Each row has a name. After each piece below comes the name of the row it's from, unless a question asks for something else. Each question is about the rows just above it.

<44>: [ 47 -53  67  51  46  63  47  52  31  55  66 -12  53 -45 -46 -21  54  37
 -42  45  48 -43  31  45  32  35  23 -46 -44  19  66  24 -57  66  57  40
 -51  19   1  54  53   8  13]
<122>: [-64 -32 -54 -47  42 -64 -56 -38 -37 -85 -70  38 -39  59  47  85 -74  32
  62 -73 -63  59  41  -2 -45 -47 -49  50  73  46 -54 -53 -35 -52 -47  39
  52 -38 -46 -53 -58 -55 -55]
<154>: [-35  -9  20 -46  -3  12  24  28  37  30 -33  61  44  30  63  51 -14  34
  13 -52  30  50  77  41  30  40 -29  50  49  65 -46  56 -12 -22 -36  -3
 -18 -30  -1  30 -57 -34 -13]
<160>: [-20  61  -9 -37 -76 -10   2  -1  -1 -46 -47  15  -6  47  51  57  34  38
  27 -58  -5  40  41   1 -23  -9  50  54  58  51 -31  -2  70 -31 -26 -63
  -7 -57   7 -50 -45 -19  67]
<123>: [ 40  47   3  69 -56  31  -9  15   6  49  48 -20  10 -27 -42 -30  51 -44
  17  38  12 -27 -34  -6  18  12  75 -29 -20 -23  67 -21  67  43  46 -48
  21  61  56  68  60  50  55]
<124>: [ 11  33  27  16 -15   6  49  33  17  45  20 -27  41 -53 -38 -66  46 -21
 -30  64  12 -62 -21  -8  39  13  60 -55 -75 -46   7  10  42  32   6 -31
 -43  10  44  20  46 -16  41]
<148>: [-68   8 -51  -7  -9 -76 -57 -46 -64  25  13 -20 -47 -62 -42 -79 -60 -64
  52  43 -71 -64 -58 -52 -60 -33 -28 -56 -29 -59  -6 -42  12 -38  -8  -7
  76  65  42  30 -21 -30 -36]
Among the named rows, does one hold [-51  -7  -9 -76 -56] next to each other, in this order? -> no
Does one of the named rows hold [-64 -32] side by side, in this order? -> yes
The row with [ 40  47   3  69 -56  31  -9  15   6  49  48 -20  10 -27 -42 -30  51 -44
  17  38  12 -27 -34  -6  18  12  75 -29 -20 -23  67 -21  67  43  46 -48
  21  61  56  68  60  50  55] is -> <123>

<86>: [ 61 -14  -6   4  10  -1]
<8>: [ 69 -16 -10  11   4  11]
<72>: [ 61 -14   8   4  14   8]
<35>: [ 15 -15  -6  14   4  15]
[ 4 14 -6] is which row, read backwards? -> <35>
Which row holds this, read backwards? [  4   8 -14  61] -> <72>
Is [14  4] printed in one of the named rows, side by side and in this order? -> yes
The value that <35> holds more than once: -> [15]
Where do [ 61 -14   8   4  14   8] appear? -> <72>
Repeated in <72>: -> [8]
Where do [ 69 -16 -10  11   4  11] appear? -> <8>

<57>: [ -2  -6   3 -10  10  -7  16   2  -1 -41  16  13   0 -15 -17 -37  22   9
 -56  -4   1 -19  -5  11  -1   7  23 -28   8  -1 -21 -20 -36 -15  10 -29
  39   6 -35 -18   3 -12  12   0]
<129>: [ -9 -26 -29 -11 -48  23 -16  -8  -5  -6   3 -10  10   2 -14  17 -27  -8
  60 -15  15  25  16  23  18  23  -1  26   7 -39  -1  18   7  31   3  -8
 -28   3  -2 -25 -26  -4   2   4]
<111>: [ -2  28  29  -1  -8   1 -12  35 -18 -37  27  55  13   1  -8  -9 -12  47
 -22 -22 -39 -56   3  67  -7   6  54  56  44  86 -21  26   0 -49  17 -22
 -25   4  -4 -18 -44 -18  29  10]
Among the named rows, does one hold [-28   8  -1] next to each other, in this order? -> yes
Which row holds [ 10 -10   3  -6  -5] read backwards? -> <129>
Is [ 23 -27] printed in one of the named rows, side by side and in this order? -> no
Which row holds this, read backwards? [ 86  44  56  54   6  -7  67   3 -56] -> <111>
Does one of the named rows hold [-56  -4   1 -19] side by side, in this order? -> yes

